A small network was shown many inputs. Here are its activations along a few directions, one row for each input.
Each table varies a few parts of the input and shows all the possible inputs, shuffled.
A made-up example of a description, with smaller parts first: values(3) and (point or ring(9) or (line(4) and ring(5))).
Shared parts are said once, and a part with two or three values counts as separate values.

Table:
r1: [-28   3   9 -30   4  16 -14  -7   3 -14  19   0 -15 -27  -2 -10   3]
r2: [-28  12  21 -24  -5  18 -21 -15  11 -26   1   6 -24 -25  15  -7  20]
r3: [ 29  -3 -17 -24  28  -1  13  15  -5  13  16  -6   2   3 -11  -9  19]
r4: [ -9  -3 -10 -35  10  21 -24  -1 -10  -2  20   1   3 -12 -17 -25 -14]
r5: [ 38   2 -30 -19  17  -8  -7  -5  -1  24  -5   5   4  29 -24  -3  16]
r6: [ -2  10  30   8 -19  -3  18  -3   4 -46  12  30  -1  -2  22  11  21]
r7: [  4   5 -22 -33   3  23 -35  -7  -2  -4   2   7   3  12 -22 -40 -16]
r8: [-43  16 -42  65   8   7  20  41  35  41 -69 -71  69   2  51  11  26]
r9: [  5 -11  24   7   0  -6  17   9  -3  -2   9  -7 -41 -19   2  -6 -17]
r10: [  1   1 -23 -30   0  13 -44 -22  -6   8  -2  10   5  15 -30 -19 -18]
r11: [-48  -1 -18  91 -18   9  12  40  22  40 -75 -73  41  -2  50  -2 -30]
r12: [ 16  -5   0  -4  -3  -1  14  11 -16 -22  31  25  25  12  -9  -6 -14]
r13: [-30   8  21 -20  -8   8 -29 -31   7 -13  -2   8 -22 -22   7  13  18]
r14: [  7   0   2 -16  19 -16  15  -7   4  12  13  -4 -14 -10  -4  26  34]
r15: [ 26  -7 -17 -21  25 -11   5  -1  -9  25  13  -3   4   5 -19  12  18]
r16: [ 33 -13  -8   6  -4  -9 -12  -6 -12  21 -12   4 -22  24 -26 -15 -38]
r17: [ 10  13  14 -13  12  -3  17   1  15 -12  -1  -1 -24 -10  20   9  54]
r18: [-30  -1   9 -27   2   5 -23 -23   0  -2  15   3 -13 -24 -10  10   1]
r19: [ 36  -9  -7   3  -1   2  -4  10  -8   8  -8   1 -24  21 -17 -35 -37]
r20: [ 26   0 -13   1 -13  -9  -5 -10 -12 -11   9  35  27  38 -22  -1 -18]
r21: [ -5  -2  18   5 -12 -17  16 -11  -7 -22  27  27   9  -2  -3  28   1]
r22: [ 24 -18   5   2   6  -1   7  14 -16  10   9  -6 -24  -3 -12 -20 -34]
r23: [ -5   6  30  11 -22 -14  10 -19   0 -33   9  33   1   0  14  31  19]
r24: [ 10   4   2 -19  22  -6  23   9   8   0  16  -7 -15 -13   4   6  36]
r25: [-57  14 -24  89 -26  11  20  36  24   5 -53 -38  93  13  52  15  -8]
r26: [  2 -15  24  10  -3 -17   9  -7  -7  10   5  -4 -39 -16  -6  14 -19]
r27: [ -2   1  18   1 -10  -6  24   5  -3 -34  30  24   8  -4   5   8   3]
r28: [ 14  -9  -1  -1  -6 -12   6  -5 -20  -9  27  28  27  15 -18  14 -16]
r29: [-85  17 -35  53 -13  35 -18  21  28  28 -66 -64  70 -14  46  -7  -8]
r30: [-11  -8 -10 -32   8  10 -33 -17 -14  11  16   3   5  -9 -25  -4 -16]
r31: [  5  -2  37  13 -10  -4  10   1   4 -13  -8  -1 -50 -16  18  -3   0]
r32: [ 28   4 -13  -3 -11   2   3   6  -7 -24  13  32  26  36 -14 -21 -17]
r33: [ 21 -22   5   5   4 -11  -1  -1 -20  23   5  -3 -22   0 -21   0 -36]
r34: [  2  -6  37  16 -12 -14   2 -15   0  -1 -12   2 -49 -14  10  17  -2]
r35: [ 41   6 -29 -23  20   2   2  10   4  11  -1   1   2  27 -16 -24  17]
r36: [  7   9  14  -9   9 -14   8 -15  11   1  -5   2 -23  -8  12  29  52]
What do these inputs look like to the network?
> values(4) and (point or (values(2) and line(4)))
Changing only the values(4) part turns r5 into r16. The same change can be made to r24. Which row results?
> r9
Change only the line(4) part in r28. List by row number the other rows that result.
> r20, r21, r23
Change only the values(4) part in r23. List by row number the other rows that result.
> r13, r34, r36
Change only the values(2) part in r16. List by row number the other rows that result.
> r19
Change only the values(4) part in r7. List by row number the other rows that result.
> r19, r32, r35
